A small network was trained on invented records. Each row is its activation on one of them, seen along a few directions.
Here are examples, each followed by its value of one field, Tep.
The largest differences between rows may come from other fields.
Random noise pushes rows far along 6 fixed directions. That doesn't count. These rows show it; they differ only by the noise:
[-186  247 -484 -155 -398  139  141  367  205  157  376  -29  -52 -259
 -263   44   -9  368 -186  590   92 -241  203   28 -126  110 -177]
[-135  155  417  799   73 -711 -132  -75 -317   -9 -135   25  144  -67
  -56  -96  349 -113 -408 -213 -312  211 -222   17  193 -152  -28]
[-184 -140   86  544  367  -66 -426 -610 -185 -104   57  332 -136  -25
  320   11   96  235  -13 -208 -100   49 -495   13 -235  140  111]
[-108  679  139  238   -6 -592   93  220   33  108  156   -7  258 -208
 -148 -355  421  303 -432  302 -170  -81  -27  -43   90  166  133]
[-361 -480 -318 -199 -322  674 -533  -94 -110  247  -71 -155  153  337
  233  161 -262 -341 -113 -323 -163 -145 -181  356 -473  324 -198]
[-301  223   -3  -64  -89    4 -310  -41  -73  260 -104 -108  344  215
  159 -206  170 -125 -339 -188 -347  -96 -182  157 -261  434    2]
[ -17 -624  -66 -296  168  399  -45 -163   66 -185  190 -355   82  123
  168   74  109  -17  285 -168  335   69   -9 -223 -108   67  214]
[-327   95 -411 -310  168  309  -63 -478  134   91   87  112 -148   78
  220   80  170  329  129   62 -154  -19 -112 -319 -383  498 -101]

[  81 -514 -113  215  -67 -207  341  270  183 -177  182 -425 -299 -215
 -387   73   57  -31  -36  177  316  150  328 -252  403 -573   -1] : z12
[ -33 -280   27 -138  319   46  334 -508  -56 -341 -199 -244 -259   47
  -99  399  370 -121  490 -230   -4  536  268 -960  346  -48 -138] : z10
[ -90  255 -177   85  107 -493   96 -286   51  195  -14  184 -238    5
   34  -68  332  171 -147  254 -334   91   59 -189  108  -33   11] : z5
[-319  136 -579  339 -835   46  -56  213   76  367  -40  198 -404 -306
 -531  317 -385   38 -381  256 -265 -150  316  197    7 -209 -675] : z12
[ 120  658 -173 -288   98  102  636  392  366   13  526  262 -173 -477
 -278 -220   -7  710  214  799  372 -166  194 -209   22   41  127] : z11
[-163 -340  157  779  110 -244 -283 -447 -378  -67 -228  139 -222   20
  158  223    6 -101 -169 -264  -28  109 -136  186   78 -334 -109] : z7
[-154  294  289   75 -312 -318  117   82 -216  -73 -281 -188  243  145
 -270 -145  207 -309 -185 -371 -296  290  192 -324  351  122 -145] : z3
[ 191 -474  -13  -85   37  215  273  127  118   16   90 -100 -254  141
  195  240 -200 -249  180  132  107    2  -98  -86  -97 -354   22] : z11
[-226 -879 -372 -266 -459  708 -118  156 -158  114 -200 -480  -53  272
  -86  503 -226 -735   55 -235   93   46  233   86   65 -152 -339] : z10
[ -63   21   50  155 -353  113  -19  146 -130 -231 -331    4  115  -92
 -173  143 -177   88  117 -331   36  250  180  -25  143  133   12] : z9
[ -89 -249 -273  399 -135  105 -387  -19   28   27  459  284 -117 -187
  101   36 -429  217  -48  313  300 -496 -243  451 -238 -184   87] : z2
[-196  548  174  580 -124 -613 -217   12 -344  267 -402  337    6  -83
 -193   -3   57 -171 -405  -20 -591   23  -68  158  -37 -118 -350] : z6
[ 313  875  120 -176  207  -42  278  265  236   35   92  279  161 -176
 -288 -157   55  298 -125  677   16 -138 -190  197   -6  105  -30] : z10
[ -79  805 -149 -213  -40 -201   61  241   98  340  114   54   94  -91
  -42 -417   55  420 -508  548 -151 -305   70  302 -192  209  131] : z7
[ 238  309   21 -278  183  416  174   30  307  -66   24  320  140  135
  -39    2  -55   55  119   72  -31  136 -147  143 -303   56 -170] : z4
[ 132  775 -400 -362  -69  132 -185  570  283  211  393   85  346 -214
   57 -662   -3  574 -213  640  286 -768    5  383 -295  539  406] : z6
[  85 -313   44 -211  342  822 -324 -332   14  -26  262  383 -117  104
  422  -19 -513   81  478 -143  263 -166 -415  248 -505  214  256] : z11
[-125  239  179 -205  -40 -565  385  274    7  120 -155 -512  532  196
 -169 -294  438 -304 -193 -296  -49  131  281 -325  363   30  130] : z2
[ -57  -68 -114   49   40 -115  338  156   70    2  -31   -9 -120   72
 -137  325 -171  -22  -15   39 -229  175   61 -231  137 -324 -537] : z2
[ 145  519  564  128  616  -18 -262 -542 -172 -394 -376  453  312  167
  182 -234   13  133  326 -612 -139  267 -530  200 -149  486  270] : z9
[-186   79  127   66  -41 -493   42 -117 -134  174 -118 -277  172  141
   76  -66  448 -354 -285 -181 -351   41  -29 -155   53   44  -48] : z1
[ 105   71  409  274  136 -353 -138 -129 -100 -199  119  120  127   -6
   75 -336  188  145 -106   61  140 -214 -210   68  150   -8  381] : z3
[ 150 -607  141 -238 -132  216  -58  266   36 -201  298 -564  324   48
  -10  -49   31 -230  119 -108  412  -48  131   -1   55 -151  314] : z1
[  61 -206   12 -102  293  418 -383 -211   33   32  205  247  -67   93
  488  101 -350   30   88 -116 -112 -284 -519  413 -300  148  150] : z8
[-353   25 -424  -50  130  250  -53 -816   -3 -227 -116  409 -544  -56
  135  367   44  440  536  -71 -152   65   79 -391 -206  389 -198] : z9
[-442  -88 -307  170 -293  370 -172 -327 -173  172 -319  209 -219  109
  -92  525 -156  -21  105 -236 -431  142   15   19 -175  225 -552] : z8
[-197  195 -477 -181  -35  118  183 -139  404  124  125   57 -314 -233
 -201   -5   70  528   22  458   66 -183  223 -277  -75  167 -158] : z12
[ -44 -799 -100   76 -161   46  231   28  -73  -78  -21 -281 -259   54
  -90  409   96 -580  109 -128   32  243  313 -247  108 -503 -345] : z4
[  51 -419  -41 -133   49  368  -82 -146   10 -201  290  -75  -10  -83
  117  108 -112   46  387 -203  395  -38  -19    2   33   58  382] : z8
[-323  153  231  300   -5 -148 -711 -147 -336  181 -484  160  163  226
  352 -151   29 -379 -185 -731 -272   87 -418  309 -127  164  -63] : z6
[  22  152  303 -139  -20  -53  -21  192 -164 -134  -15 -119  379   43
 -102 -409   19  -53  -76 -192  177  -10  -77   51  151  241  294] : z3
[ -59 -356    3 -634  124   84  337 -206  121 -159 -206 -634  206  287
   -5   46  422 -340  462 -312   -2  527  524 -789  304  165   22] : z5
[  30 -413 -150  148 -120  292 -340  218   58  -23  243  112 -159  -99
 -109  210 -295   54  -97   62  389 -133  -18  310 -254  100  -71] : z4
[ 176 -158  181 -193  343  -33 -191 -213  162  -64  424  -87  218  -15
  382 -388  282  286   21  142  340 -380 -273  108 -193  107  701] : z1
[ 570  592  297 -151  152 -126  514  449  302 -362  441   47  -78 -425
 -238  -60 -135  375  262  621  640  174   72   40  231 -441  -34] : z7
[ -28  -41 -409  -85 -665  316 -205  411  -22  246  194  148   20 -256
 -316   62 -514   77  -85  339  162 -204  212  513  -42  -74 -151] : z5

Which value of Tep does each new row have?
[-134  394 -100  -62  392 -266   29 -422  159   96  120  157  -92  135
  171 -160  163  339   14   90 -265    4 -172 -386 -183  218   89] : z2
[ 348 -151  426   18  295 -167  -34   77  -39 -340  267 -283  283 -188
   14 -324  256   -3  105 -123  583  -23  -47 -149  448 -149  805] : z10
[ 147 -384 -265   62 -291  295  -57  312 -153  101   22 -162   27  -62
 -131   66 -325 -155  104  140  178    8  129  299   59  -71 -271] : z5
[ -55  480   -5  193   56  119 -209 -212 -168   87 -140  226  155   16
  108 -144   10  247   39 -357 -280   48 -222   56  -93  590    1] : z8
[ 291  156  463  203  404 -500 -176  136   25 -183   41  -59  381 -107
  304 -462  226   17 -115   18  255 -167 -239   -8   49  -36  757] : z6
[  -9  -54 -445 -559 -360  552 -169  475  304  195  410 -120   58    5
  -43 -172 -260   56 -154  376  117 -388  128  291 -398  138   83] : z4
[ -38 -108 -455  -37 -293  467 -171  425  265    9  607   72   42 -268
 -178  -21 -523  517   61  595  597 -510   26  354 -202  -30   90] : z2
[ 147 -502   89  -53  490  302 -190 -960 -175 -150 -175   28 -120  330
  509  103  206   34  469 -747 -113  306 -324 -466 -239  253   71] : z1
[  66  131  204  435  357 -223 -452 -364   84   21  207  364  -70 -298
  209 -452  -96  394 -173  193   84 -416 -447  394 -231   55  425] : z12
[  71   32  336  198  329 -360  228 -206  -35   63  -74  102 -171  207
  132  -27  283 -120   15  -61 -273   87 -133 -169   57 -269   59] : z11
[ 134  -30 -102  184 -235 -368   -9  540  274  114  472 -255  -38 -311
 -199 -400  -35   41 -482  517  277 -482   89  395  164 -378  376] : z12
[  79   22  -21 -373  253   49  -82  238   37   -7   70 -220  191   46
   18 -314   28   33   38   47  219 -120  -43    9 -110   70  391] : z6
